These are the activations of a small neural network, seen along a few directions. Each row is one input.
In each table, some parts of the input vary, and every possible input appears once, in random order.
Descriptions start from the smaller parts, as in this example, which fits no table here: one of 8 places around a ring, together with either a single point or one of 11 places around a ring or (one of 3 separate values, together with one of 4 places along a line).
Shared parts are said once, and a part with two or three values counts as separate values.
(in the rows, 128 means zero)

Other details of the inputs vary at random and push rows far along two fixed directions, the same in every table; ignore that.

Table:
r1: [132 137 144 107 111 100 118 211  69 131 114 127 185 180  47  83]
r2: [109 122 109 127 137 122 152 125  99 129 159 116 105 127 149 149]
r3: [121 113  96 128 140 139 159 109 106 134 153 121 103 124 142 159]
r4: [155 148 163 139 130 128  90 146 163 131  92 134 159 116 134  99]
r5: [127 143 100 138 125 133 156 143 114 136 148 106  97 112 149 147]
r6: [146 117 155 133 140 152  98  58 188 121 112 129 112 117 176 137]
r7: [112 124 107 134 128 124 153 126 105 131 165 110 108 126 141 150]
r8: [125 142 137 114 144 151 127 147 124 117 106 140 139 142 107 115]
r9: [128 152 176 129 144 137  92 134 163 113  95 143 162 119 132 103]
r10: [153 141 126 102 131 121 125 226  75 133  91 144 174 175  48  83]
r11: [130 136 148 103 130 102 116 194  73 124 117 140 170 178  69  89]
r12: [140 118 151 136 119 136 100  60 189 116 112 138  99 110 162 128]
r13: [137 127 171 134 139 123  87 107 160 123 104 141 159 121 151 105]
r14: [154 123 165 124 129 137  93 114 158 119  97 137 153 149 119 107]
r15: [123 115  92 129 127 138 165 115 110 141 156 115 110 126 135 162]
r16: [108 109  94 121 129 117 157 125 103 130 146 138  94 127 127 143]
r17: [148 124 158 126 102 122  89 114 168 122  96 137 139 138 104 102]
r18: [140 130 166 139 133 122  87 113 164 126 110 135 163 124 141 109]
r19: [114 140 133 114 128 133 127 151 126 115 104 152 123 137  98 108]
r20: [155 136 142 135 113 139 102 101 191 122  94 134 104 108 149 114]
r21: [112 124 101 143 124 115 155 135 102 145 160 110 133 107 133 155]
r22: [141 117 149 139 116 137 101  58 199 117 114 132 103 110 163 126]
r23: [ 99 147 109 126 139 139 162 141 105 118 150 117 106 119 139 147]
r24: [125 116  91 134 123 138 159 112 115 141 154 107 109 121 132 164]
r25: [109 122 105 136 142 115 154 129  97 137 158 125 128 111 145 149]
r26: [114 114  90 123 113 118 155 134 105 135 150 130 105 129 110 142]
r27: [115 126 105 133 119 125 152 127 106 133 165 107 111 124 139 154]
r28: [112 122 102 140 129 119 154 129 107 142 162 117 130 107 143 155]
Each input here is: one of 4 places along a line, together with either one of 2 separate values or one of 5 places along a line.
The inputs of r18 and r22 match in every part but the place on the line of 4. If r25 is changed in the same way as r18 into r22, which row does it become?
Answer: r12
Start at r16 and move only the place on the line of 4, one step at a time. The first step leads to r6. Which rows follow, in order?
Answer: r2, r13
Which other rows agree with r15 in the place on the line of 4? List them by row number.
Answer: r3, r6, r8, r10, r14, r24

Table:
r29: [ 99 110  87  93 144 115 175 184  21 132 157 139 135 182  63 128]
r30: [133 139  95 151 120 150 154 109 156 140 141 104  87  91 173 163]
r31: [139 118 133 120 112 115 113 139 126 127 117 140 143 151  87 108]
r32: [133 105  98 147 118 147 143  43 177 133 159 106  72  93 189 178]
r33: [168 121 170 131 111 144  78  74 196 117 102 125 131 139 140 113]
r34: [126 143 112 122 121 124 142 183 102 129 117 127 136 128  96 117]
r35: [132 145  87 133 121 137 170 163 100 142 144 103 108 121 125 147]
r36: [161 124 169 118 101 115  75 130 160 123  83 138 162 152  87  85]
r37: [114 108  51 140 104 116 191 120  94 150 180 102  80 109 133 173]
r38: [130 143 148 155 150 129 116 115 137 139 145 107 160  97 177 146]
r39: [158 122 192 120 112 130  64  90 191 112  80 151 154 146 118  89]
r40: [146 110 124 140 107 141 117  63 182 135 131 109  97 107 165 152]
r41: [153 120 193 121 110 121  60  94 191 111  81 158 148 142 123  85]
r42: [ 80  98  55 105 146 117 202 168  19 139 180 136 108 158  89 159]
r43: [139 117 179 109 125 108  78 123 154 107  85 160 157 160 100  77]
r44: [155 125 198 123 126 103  68 155 118 133 110 124 227 174  94  79]
r45: [113 134  91 121 143 138 172 160  89 133 145 128 109 120 127 151]
r46: [117 136 115 144 151 168 153  59 170 118 146 108  69  89 208 178]
r47: [ 82 132  69 135 152 139 197 132  87 129 168 121  78 101 151 178]
r48: [ 96 136  98 172 149 133 168  83 129 143 194  87 109  57 218 196]
r49: [149 148 197 115 152 154  67 106 183 104  68 156 156 137 139  86]
r50: [142 152 138 101 123 122 118 231  82 130  91 132 176 175  50  84]
r51: [ 94 106  97 166 131 107 160  60 127 151 208  93 101  72 208 191]
r52: [123 144 174 128 146 144  88  92 181 102  93 155 123 111 162 106]
r53: [185 124 179 131  97 129  62  99 195 129  78 133 155 144 117  86]
r54: [109 138  74 110 129 119 177 232  45 145 140 122 136 148  68 130]
r55: [138 148 145 113 137 143 122 161 120 120 107 135 143 146 109 111]
r56: [115 144 129 115 158 151 142 131 110 116 128 133 120 134 134 131]
r57: [119 139 129 168 148 147 140  70 157 135 174  82 121  73 228 182]
r58: [115 105  97 128 137 137 164  90 111 128 160 116  89 131 147 165]
r59: [118 116  97 105 105  83 145 217  45 141 131 143 150 168  36 101]
r60: [149 113 152 133 117 151 104  55 185 118 121 122 107 124 168 144]
r61: [101 105 121 114 134 116 135 116 107 117 138 152 117 139 121 122]
r62: [169 155 189 127 127 153  68 120 197 110  73 133 153 137 130  89]
r63: [ 92  98  54 110 143 110 204 172  22 143 177 129 106 154  85 160]
r64: [141 119 184 151 124 112  76  77 171 132 128 115 178 117 163 119]
r65: [112 138  89 140 133 141 167 125 129 129 153 117  90  95 150 159]
r66: [132 110 126 145 109 128 114  62 182 123 137 127  90 101 167 144]
r67: [117 148 159 134 142  93 104 197  89 133 126 135 201 133 108  95]
r68: [112 140 140 136 151 158 125  71 171 110 122 135  97  94 183 145]
r69: [ 88  98  65 130 135 124 194 106  84 133 180 121  79 119 141 176]
r70: [134 108  69 153 104 142 173  63 143 146 178  86  60  94 183 193]
r71: [162 152 166 146 112 145  85 104 204 124  85 125 130 105 148 104]
r72: [ 74 101  56 106 142 110 204 166  20 134 180 138 108 151  86 155]
r73: [147 145 143 157 111 141 105  91 198 126 110 122  98  82 174 127]
r74: [129 146 129 138 120 130 121 124 161 128 118 125 106  96 147 130]
r75: [134 142 165 122 149 147 102 127 159 115  89 143 140 137 133 107]
r76: [150 120 194 125 127  99  67 158 122 136 107 131 229 169  95  77]
r77: [106 139 109 139 136 139 151 100 151 126 147 128  78  84 175 162]
r78: [115 143 119 118 136 131 148 168 103 125 124 141 130 130 107 125]
r79: [151 124 137  98 106 105 115 202  77 134 103 133 176 191  36  85]
r80: [144 152 174 116 123 117  78 185 144 113  74 159 169 149  79  65]
r81: [136 118 113 115  97  89 129 189  86 138 121 139 149 158  62  94]
r82: [140 149 135 102 135 118 119 229  84 128  95 148 177 171  48  80]
r83: [133 147 181 133 143 140  82  93 195 107  87 149 122 111 157 103]
r84: [113 106  79 100 127 106 176 196  32 141 154 140 137 169  61 131]
What is each input in this table made of?
Answer: one of 2 separate values, together with one of 4 places along a line, together with either a single point or one of 6 places along a line
The inputs of r76 and r64 match in every part but the place on the line of 4. If r82 is changed in the same way as r76 into r64, which row does it become?
Answer: r65
Start at r53 and move only the place on the line of 6, one step at a time. The first step leads to r40. Which rows follow, in order?
Answer: r32, r84, r63, r42
Which other rows agree with r31 in the place on the line of 4 and the choice among 2 separate values? List them by row number.
Answer: r36, r37, r39, r64, r69, r72

Table:
r85: [108 135  94 135 140 126 164 151  90 141 160 113 121 112 139 155]
r86: [109 109  95 132 129  96 160 150  63 149 179 112 151 137 116 151]
r87: [144 147 201 122 142 130  65 131 165 111  78 151 184 144 123  81]
r88: [104 115  89 117 137 135 171 125  95 126 149 133  88 130 124 151]
r89: [ 97 134  94 123 149 118 169 176  62 134 159 125 136 132 116 143]
r90: [149 124 130 151 109 157 116  43 213 125 122 113  70  87 191 153]
r91: [157 132 191 102 124 126  66 149 156 106  60 166 169 172  76  58]
r92: [102 136  93 128 145 118 170 172  68 136 161 121 133 126 120 146]
r93: [166 106 192 113 102 110  57 114 160 121  82 147 177 173  85  73]
r94: [113 139  86 134 131 115 171 178  75 145 160 111 131 118 120 148]
r95: [158 136 168 103 111 118  82 184 132 120  69 155 173 175  52  63]
r96: [140 122 133 149 117 165 117  23 219 120 127 115  63  82 204 162]
r97: [137 139 144 167 128 153 111  41 213 127 137 101  95  67 224 165]
r98: [109 119  82 115 128 125 174 156  79 130 148 131 100 138 101 142]
What is each input in this table made of?
Answer: one of 2 separate values, together with either a single point or one of 6 places along a line
The inputs of r91 and r89 match in every part but the choice among 2 separate values. If r95 is changed in the same way as r91 into r89, which row does it become?
Answer: r97
